A small network was shown many inputs. Here are its activations along a few directions, one row for each input.
In each table, some parts of the input vary, and every possible input appears once, in random order.
A made-up example of a description, with smaller parts first: one of 2 separate values, together with either a single point or one of 11 places along a line or (one of 4 places along a line, together with one of 8 places around a ring).
Shared parts are said once, and a part with two or three values counts as separate values.

Other details of the inputs shift rows strongly along three fixed directions, in all tables alike. That doesn't count.

A family of inputs:
row 1: [ 17 -27   0  13  10  20  39   9   4  20 -11  34 -54  11]
row 2: [-58   9 -17  39  23   4 -18 -27  17  -8   1 -12  -8  -9]
row 3: [  4 -25  -2  -5 -16  41  30 -17  -3  50 -18  18 -44  -8]
row 4: [ 54  14  30 -15 -45 -17 -29  37   1 -17   7  21   8  45]
row 5: [-51   0 -14  14   9  12  -1 -35   5   5   6 -16  21 -35]
row 6: [ -4 -15  -4  22 -16  36  14  -8  10  26 -11  21 -76   1]
row 7: [-47   3 -16  35  35   5 -14 -29  22   3  -2 -15  -2  -6]
row 8: [-10 -19 -26  35  30 -20  -6 -25  25 -23 -11  37  15  -7]
row 9: [ 54  52   7 -32  -1 -16  -9  -4 -14  -7 -35   9 -17 -44]
row 10: [-35  -5 -11  34  33   8  -8 -28  29   2   9 -18   2 -18]
row 11: [-17  -2 -15  34  17  -4 -22 -48  44  -9 -10  19   7 -16]
row 12: [ 58  11  20 -37 -47 -12 -20  20 -23 -12   9  16  19  41]
row 13: [ 11 -40 -13  -4  -3  25  44   5 -23  35 -18  33 -33  -1]
row 14: [ 37 -28 -16  -6  -5  12  33 -30  -4  14 -28  63 -37   7]
row 15: [ 14 -21   1   8   8  31  21  -6  13  37 -11  25 -67   1]
row 16: [ 34  46  17  -8  23  -6   9  38 -10  -8 -20 -10 -31 -39]
row 17: [ 29  42  11 -23  15  -4  18  35 -14  -6 -21 -19 -24 -46]
row 18: [ 28  -4  27 -41 -41  -5  15  48 -34   0  14 -17  15  37]
row 19: [ 14  -7  -8  22 -27  21   0 -26  25  12 -31  54 -68  -2]
row 20: [-40  -9 -16   0  18  11   6 -36  10   8   1 -29  19 -27]
row 21: [  6  79  -5  -7  33 -42 -37 -25   1 -45 -20 -37  53 -77]
row 22: [-38  -6 -16  15  24   9   1 -28  24   5   7 -27   9 -25]
row 23: [-32  -9  -9   0  30   9   5 -34   7  18   6 -10  29 -31]
row 24: [-38 -13 -26  34  46 -12   4  -4   3 -12  -2   3   8   3]
row 25: [  7 -40 -18 -13  -4  22  47   5 -22  25 -21  21 -39   2]
row 26: [-41   2 -12  25  45   0 -11 -26  19   4   1  -7   1  -7]
row 27: [-10  63   9 -11  51 -39   4  17 -20 -36 -10 -46  64 -79]
row 28: [ 29  -7  17 -23 -36 -12   4  65 -29  -5  18 -17   3  39]
row 29: [-37 -49   1  24  -4  -4  -9   2   9  -4  45   7  39  86]
row 30: [ -4  32   8 -10 -39 -32 -56  -8  -6 -41  30 -26  67  17]
row 31: [ 25  46  14 -26  11  -5   8  29 -10   4 -20 -28 -30 -49]
row 32: [-29 -63  -6  28  -5  -4 -11  10   8  -5  54   2  41  74]
row 33: [ 26  39  10 -39   9  -1  22  26 -28  -3 -26 -22 -12 -47]
row 34: [-29 -58   1   6 -15   0   4   1  11  -1  53  -5  49  68]
row 35: [ 51  16  34 -17 -50 -18 -40  30   6  -8   7  14   2  42]
row 36: [-54 -50  -5   0 -46  18 -16 -22   4   7  50 -22  40  57]
row 37: [-15  28  20   1   7 -30 -39  35  -7 -32  33 -38  58  35]
row 38: [-51   0 -18  20  12   8  -3 -27  19  -6  10 -24   4 -28]
row 39: [ 34 -34 -28  -1  -5  10  27 -23 -12  13 -31  62 -40   6]
row 40: [ 51  46  15  -4   6 -29   2  27   0 -27 -38  23 -20 -32]
row 41: [ 25   2  29 -48 -47   4  -6  37 -26  15  17 -29   7  32]
row 42: [ 33   3  32 -38 -41   5   0  44 -32  13  18 -10  20  31]
Each input here is: one of 6 places along a line, together with either one of 2 separate values or one of 5 places along a line.
Question: The inputs of row 12 and row 30 match in every part but the place on the line of 6. If row 42 is changed in the same way as row 12 into row 30, which row does it become?
Answer: row 5
Question: A walk changes only the place on the line of 5. It starts at row 2 and steps to row 6. List the rest of the walk in order.
Answer: row 38, row 36, row 5
Question: Which other rows does row 12 become when the choice among 2 separate values takes its other values? List them by row number.
Answer: row 4
Question: List by row number the other rows that have the place on the line of 6 in common with row 26.
Answer: row 9, row 15, row 23, row 31, row 35, row 41

A family of inputs:
row 43: [  4  16  11 -10 -24  -4 -10  24  -3 -11  15 -25   0  14]
row 44: [ 37  -9   8 -13 -12  14  23  14  -4  15  -6  17 -39   5]
row 45: [ 16 -42 -14   0 -14  28  28 -10 -10  30 -10  31 -37   7]
row 46: [ 17  14  11 -18 -15 -16   1  17 -14 -16  11  -2  17  19]
row 47: [-17  49  -5   0  34 -20   2  -2   6 -22 -24 -39   3 -75]
row 48: [ -1  40 -15  10  36   3  21  -9   8 -11 -47  -3 -56 -69]
row 49: [ 13   6   7 -14 -25  -8   2  23 -24 -17   4  -4  24   9]
row 50: [-28 -21 -18  26  15 -23 -19 -22  10 -19  13  18  43  22]
row 51: [-37 -22  -9  12  13   3   0 -23  11   0  25  -5  35  -2]
row 52: [ 11  -3   7 -17 -29  17  14  15 -10  14 -14   6 -48   1]
row 53: [ 39  -7   2 -13  -8  12  17  12 -11  19 -11  15 -41   4]
row 54: [-23 -25 -11  18  25 -10 -16 -25  17 -13  22  -4  35  16]
row 55: [  6  32 -20  -7  46   3  37 -14  -6  -7 -55  15 -30 -80]
row 56: [  2 -31   0  -4 -14  36  20 -11  -7  41 -11  28 -45  21]
row 57: [  7  13  21 -12 -16  -4 -11  21 -12   8   7 -24  14  14]
row 58: [ 22   4  -3   7 -25   9   2  24  -6   9 -21  14 -53   7]
row 59: [ 15   8   4 -23 -15 -10  -7  21 -22 -11   0  -5  23  16]
row 60: [ 22   7  20  -9  -9 -13  -9  23  -2 -17  12  -9  10  17]
row 61: [ 20   2   2   7 -29  11   8  25   0   6 -17  16 -51   8]
row 62: [ 24   5  17   2 -12 -19 -13  32   1 -16  11   1  13  13]
row 63: [ 31  -2   6 -12 -15   3  21   8 -10   2 -20  34 -42  18]
row 64: [ 18  14   9 -12 -11 -23 -13  16 -17 -19   2   1  12  26]
row 65: [  9   9  20 -23 -13  -3  -6  26  -7   0  14 -14  16   9]
row 66: [ 18   7   6 -20 -17 -17  -4  18 -18  -6   0  -9  23  16]
row 67: [  2  44  -6   6  48  12  30 -13   3   7 -43   1 -48 -76]
row 68: [-36 -12  -8  17  19   5 -13 -26  12   3  25 -12  31  16]
row 69: [ 17   1  12 -14 -23  -7   0  25 -16  -9  13 -13  21   2]
row 70: [ -1 -23 -10  -3 -20   2   1  -2 -18  -2   7  10  20  27]
row 71: [-45 -19 -14  16  -6   1  -6 -22   6  -8  22 -12  22   2]
row 72: [ -2  55 -16  -3  54 -30   3 -12  -9 -29 -26 -15  16 -67]
row 73: [-31 -17  -5  28  22  -7 -15 -13  29  -9  22   6  32   9]
row 74: [-37 -12  -4  34  14  -2 -14 -15  22  -8  19   2  31  14]
row 75: [ 15  14  18 -10  -5 -10 -20  23  -4  -6  11 -13   5  21]
row 76: [ 22   1  16 -17 -16 -11   1  24  -4  -4  11 -17  21   7]
row 77: [-32 -17  -2  16  23  -1 -11 -22  26  -9  25  -4  29  17]
row 78: [ 21 -42 -10  -3  -9  24  27 -10   2  35 -12  26 -35  13]
row 79: [ 10   9  12 -15 -18  -5 -11  24 -19   3  14 -16  15   7]
row 80: [-27 -29 -12   6  18   1   2 -22  15  -6  20  -4  41  -1]
row 81: [ 21   4  -1 -10 -21  17   9  14  -9  16 -13   2 -53   6]
row 82: [ 41 -10   4   4 -11   3   8  22  -5  14 -19  30 -45   6]
row 83: [  0 -43 -21  17 -24  27 -20 -80  39  24  -1  57 -15  24]
row 84: [ 17  12  12  -2 -16 -26 -11  26  -8 -23   2  14  16  19]
row 85: [  8  20  19  -3 -11  -5 -19  21 -10  -5   6 -17   4  23]
row 86: [ -7  49   1  -4  51 -19   7  -1   8 -14 -21 -30  14 -77]
row 87: [ 15   8  17 -18 -11  -8 -11  24  -7   7  10 -21  15  12]
row 88: [-34 -21 -10   4  22   2 -11 -23  12   5  21  -8  37   7]
row 89: [-43 -17  -5  19   4   6  -1 -24   4   1  22  -7  33   3]
row 90: [ 18  -1   3 -13 -25  13  12  14  -9  21 -19  -2 -48   0]
row 91: [ 17  12  15   2  -9 -14 -24  32  -2  -5   9  -4   8  17]
row 92: [-23 -28 -10  24  16  27  17 -33  21  17  -5  24 -28  11]
row 93: [-39 -15 -17  22   7  -3 -20 -23  17 -13  20 -16  21  21]
row 94: [ 34  28  21 -14 -45 -10 -41 -15  17 -15   3  10  17   6]
row 95: [-28 -32 -10  12  13  32  25 -34  12  28  -7  24 -23  -3]
row 96: [  5  13  26 -12 -18  -3  -4  23  -6   4   9 -22  14  11]
row 97: [-29 -25 -15   7  14  -8   7 -29  13  -9  13   2  46   8]
row 98: [-21  48 -14   5  25 -19  -7  -4 -13 -23 -19 -34   4 -68]
row 99: [-12 -43 -26   8  23  24  23 -36  10  23 -10  26 -16  -9]
row 100: [ -4  54  -6  -1  56 -18  -5  -3   2 -16 -16 -28   8 -67]
row 101: [-19 -25 -17  35  16  21   8 -26  16  22 -13  31 -28   3]
row 102: [ -1  11   9 -17 -25  -6 -17  21 -15  -5   8 -24   3  11]
row 103: [-16 -31 -15  12  23  27  23 -32  23  24   3  24 -25   1]
row 104: [  2  15  15  -8 -23  -2 -12  20 -26   3  10 -18  13  10]
Question: The inputs of row 43 and row 81 match in every part but one. If row 63 is changed in the same way as row 43 into row 81, which row does it become?
Answer: row 64
Question: The inputs of row 59 and row 55 match in every part but one. If row 72 is changed in the same way as row 59 into row 55, which row does it become?
Answer: row 46
Question: What is each input in this table made of?
Answer: one of 2 separate values, together with either a single point or (one of 5 places along a line, together with one of 6 places along a line)
Question: Which other rows does row 62 become when the choice among 2 separate values takes its other values? List them by row number.
Answer: row 82
Question: A walk changes only the place on the line of 5. It starts at row 59 and steps to row 99. List the rest of the walk in order.
Answer: row 88, row 56, row 102
Question: Which other rows does row 66 become when the place on the line of 5 takes its other values? List them by row number.
Answer: row 57, row 78, row 87, row 90
Question: Which other rows does row 71 become when the place on the line of 6 takes its other values? List them by row number.
Answer: row 43, row 47, row 48, row 52, row 61
